A small network was shown many inputs. Here are its activations along a few directions, one row for each input.
Each table varies a few parts of the input and shows all the possible inputs, shuffled.
Descriptions start from the smaller parts, as in this example, which fits no table here: one of 3 separate values, together with either a single point or one of 11 places along a line or (one of 4 places along a line, together with one of 5 places around a ring).
Shared parts are said once, and a part with two or three values counts as separate values.
In the rows, 128 means zero.

Other details of the inputs shift rows strongly along three fixed directions, in all tables alike. That doesn't count.

Rows:
R1: [ 82 150  83 176 132  13 211 234  86  62  25 174]
R2: [151 136 197 126  97  45  78  15 158 148 118  75]
R3: [ 98  73 109 161 103 181 121 140 137 126 144 117]
R4: [118 143 124 117 144 112  93 115 129 129 149  90]
R5: [145 151  95  96 149 195 172 179 123 103 116 176]
R6: [ 48 100 104 208 131  83 120 152 127  95 116 116]
R7: [151 123 147 129 124 131 128  96 158 117 135 148]
R8: [173 194 126  47 152 121 151 158 102 129  87 132]
R9: [140 122 138 122 109 122 115 103 120 150 131 104]
R10: [154 114 135 112 117  99 113 113 128 137 137 106]
R11: [142  54 111 127 110 166  94 124 133 150 186  98]
R12: [146 117 157 125 119 114 118 103 131 145 137 130]
R13: [176 156 109  83 139 199 159 150 111 141 148 171]
R14: [161 142 114  60 152 205 147 178 114 139 135 148]
R15: [170 140 121  77 138 185 150 165  95 159 149 150]
R16: [148 165  92  85 159 158 136 171  81 164 170 125]
R17: [146 239 194 101 160  51 130  68 134 141  91 137]
R18: [173 228 200  82 136  89 135  54 161 121  63 143]
R19: [150 212 139  74 188 128 142 159 111 125 116 164]
R20: [ 78  77 115 220  99  88 151 139 132  97 114 153]
R21: [ 74 114 113 191 120  96 116 121 122 136 144 104]
R22: [ 81 150  90 175 137  18 215 240  85  63  23 178]
R23: [132 177  88 121 163 164 168 170 100 126 153 170]
R24: [150 225 204  75 171  63 100  70 146 135  94 119]
R25: [112  54 112 160 115 156 119 145 135 129 163 132]
R26: [173 144 115  72 138 175 142 166  89 167 145 141]
R27: [ 76  73 114 213 107  89 146 143 142  91 110 152]
R28: [107 122 117 152 113 112 131 131 122 119  96 111]
R29: [135 117 152 116 129 143 120 110 159 119 127 138]
R30: [ 75  84  91 209  87  81 144 143 109 108 106 113]
R31: [117 175 201 142 138  82  75   9 194 112 122 101]
R32: [ 97  93 106 167  92 124 115 119 133 119 119  92]
R33: [109  71 106 159 114 181 128 128 163  98 153 143]
R34: [132 126 141 121 115 141 116 114 133 141 117 108]
R35: [117 154 115 134 130  98 118 116 110 145 148  98]
R36: [131 110 153 114 127 133 115 114 152 124 126 126]
R37: [124 119 127 166 115 113 148 116 137 107 121 161]
R38: [145 188 129  89 157 132 179 179 114 106  71 178]
R39: [123  70 106 118 111 200  96 123 141 138 166  88]
R40: [184 132 109  69 139 157 138 167  86 162 160 137]
R41: [153 167 104  63 175 162 119 174  96 145 159 124]
R42: [122  70 114 120 113 203  96 121 146 141 165  94]
R43: [140  57 120 126 114 170  96 125 137 153 183 108]
R44: [105 102 109 148 130 175 106 123 124 156 196 108]
R45: [104 127 129 162 119 133 140 121 141 108  96 143]
R46: [140  63 120 131 107 170  96 116 127 162 187 107]
R47: [137 130 213 115 111  67  73  24 186 134 103  82]
R48: [ 99  97 136 185  99 124 126 101 145 122 122 132]
Each input here is: one of 6 places along a line, together with either one of 2 separate values or one of 6 places around a ring.
Question: The inputs of R27 and R7 match in every part but the place on the line of 6. If R38 is changed in the same way as R27 into R7, which row does it become?
Answer: R5
Question: Which other rows does R3 become when the place on the ring of 6 takes its other values? List them by row number.
Answer: R12, R14, R15, R25, R36
Question: Which other rows does R9 become when the place on the ring of 6 takes its other values? List them by row number.
Answer: R11, R22, R28, R39, R40
Question: Which other rows does R16 become when the choice among 2 separate values takes its other values? List them by row number.
Answer: R41
Question: Which other rows does R6 become when the choice among 2 separate values takes its other values? List them by row number.
Answer: R21

Rows:
R49: [121 134 120 124 131 171 154 163 128 119  97 147]
R50: [107  95 186 159 113 120  95  58 185 131 124 114]
R51: [157 201 159  87 167 124 114 103 125 152 151 131]
R52: [122 155  90 129 141 147 152 145 110 119 136 143]
R53: [ 85 125 118 187 104  58 153 142 101 120  80 123]
R54: [125 140 117 134 129 170 160 151 117 134 111 161]
R55: [121 148  91 119 143 150 146 157 121 106 124 129]
R56: [160 170 166  67 155 110 111 116 120 160 140 122]
R57: [142 120  98 112 134 129 138 167 118 113 126 142]
R58: [159 116 170 108 128 198  90  68 160 170 176 123]
R59: [105 107 154 151 120 109  71  50 179 109 138  84]
R60: [148 105 111 112 128 116 150 172 104 134 131 137]
R61: [143 162 165 134 104  53 133  75 125 133  78 110]
R62: [110 119 137 181 114 104 160 128 140  92 100 175]
R63: [136 124 117 117 121 167 161 156 136  97 102 161]
R64: [144 119 101 111 115 134 150 169 103 126 110 119]
R65: [101 107 166 148 114  95  68  66 156 136 130  77]
R66: [138 114 122 114 133 159 151 161 136  96 106 168]
R67: [147 108 105 108 125 124 141 174 101 126 114 127]
R68: [115 176 169 130 122  56 116  90 134 125  75 100]
R69: [159 189 151  78 141 126 120 103 106 167 131 119]
R70: [127  67 106 145 100 222 124 114 149 127 175 139]
R71: [ 89 122 110 184 101  63 152 134 139  84  74 124]
R72: [110 142 110 123 162 131 136 170 118 123 147 140]
R73: [118  44  99 127 111 186  86 146 122 153 181  87]
R74: [118 169 167 139 143  40 126  85 155 103  93 128]
R75: [109 146 104 119 161 141 126 171 116 115 131 130]
R76: [175 152 167  61 146 103 115 120 117 166 132 119]
R77: [129 148 100 136 151 136 146 152 111 119 152 155]
R78: [140 138  91 127 121 136 157 150 108 128 132 147]
R79: [151 202 152  68 161 136 113 110 134 138 123 106]
R80: [ 84  42 110 203  91 104 108 107 162 106 156 110]
R81: [137 124 113 130 133 119 143 170  87 150 139 140]
R82: [123 141 112 135 143 126 139 165  89 146 148 144]
R83: [172 168 156  57 134 121 116 117 114 162 110 101]
R84: [181  95 151  99 107 165  82  69 136 177 191  92]
R85: [146 133 100 134 130 125 151 156 108 129 147 158]
R86: [ 96  95  87 151 124 209 101 121 131 144 202  99]
R87: [ 95  39 131 184  97 156 118 107 175  99 153 139]
R88: [ 76 119 141 189 122  85 148 144 144  88  54 151]
Question: The inputs of R67 and R64 match in every part but one. If R65 is changed in the same way as R67 into R64, which row does it become?
Answer: R68
Question: The inputs of R49 and R58 match in every part but one. If R79 is changed in the same way as R49 into R58, which row does it become?
Answer: R51
Question: Describe the family of inputs behind these rows.
Answer: one of 5 places around a ring, together with either one of 2 separate values or one of 6 places around a ring
Question: Which other rows agree with R50 in the place on the ring of 5? List them by row number.
Answer: R56, R60, R72, R74, R76, R80, R87
Question: Which other rows does R63 become when the choice among 2 separate values takes its other values? List them by row number.
Answer: R49

Rows:
R89: [138 189 150  94 155  84 131 119 128 132 112 123]
R90: [ 96  92 104 154 130 154 117 153 118 129 168 122]
R91: [159 153 104  77 147 200 158 171 101 139 134 141]
R92: [145 107 159 114 120 168  88  64 172 137 167 111]
R93: [132 194 155 108 134  98 138 116 129 129  69 138]
R94: [107  80  93 162 106 138 125 150 115 112 134 117]
R95: [109 128 151 159 104  75 119  77 143 122 118 111]
R96: [152 181 146  95 145  79 129 121 125 124  86 121]
R97: [124 107 163 140 113 120 101  69 169 120 122 117]
R98: [ 93  98 103 180 126 126 131 155 112 122 143 136]
R99: [100  82 107 169 118 131 128 161 114 124 131 127]
R100: [132 152 109 113 153 131 172 181 108 105 104 179]
R101: [103 141 143 167 121  65 107  82 150 110 107 102]
R102: [107 132 146 170 107  69 110  78 141 110 107 109]
R103: [144 144 103 100 132 123 170 186  88 127 108 152]
R104: [140 147 110  98 155 144 165 181 108 112 109 176]
R105: [100  91  96 173 112 129 142 146 119 128 150 132]
R106: [ 92  85  96 150 124 139 125 160 131 119 144 107]
R107: [203 191 161  27 156 211 106  84 131 179 171 125]
R108: [149 193 162 120 144  54 145 109 119 136  85 145]
R109: [ 90  81 109 162 119 135 122 160 119 120 139 118]
R110: [179  92 161  78 117 218  68  61 178 163 198  97]
R111: [136  77 106 132 119 206 120 143 145 130 180 133]
R112: [118 116 160 161 107  73 113  84 147 132 102 107]
R113: [152 144 104  97 138 129 171 188  90 139 114 154]
Question: Describe the family of inputs behind these rows.
Answer: either one of 3 separate values or one of 6 places around a ring or (one of 2 separate values, together with one of 8 places around a ring)
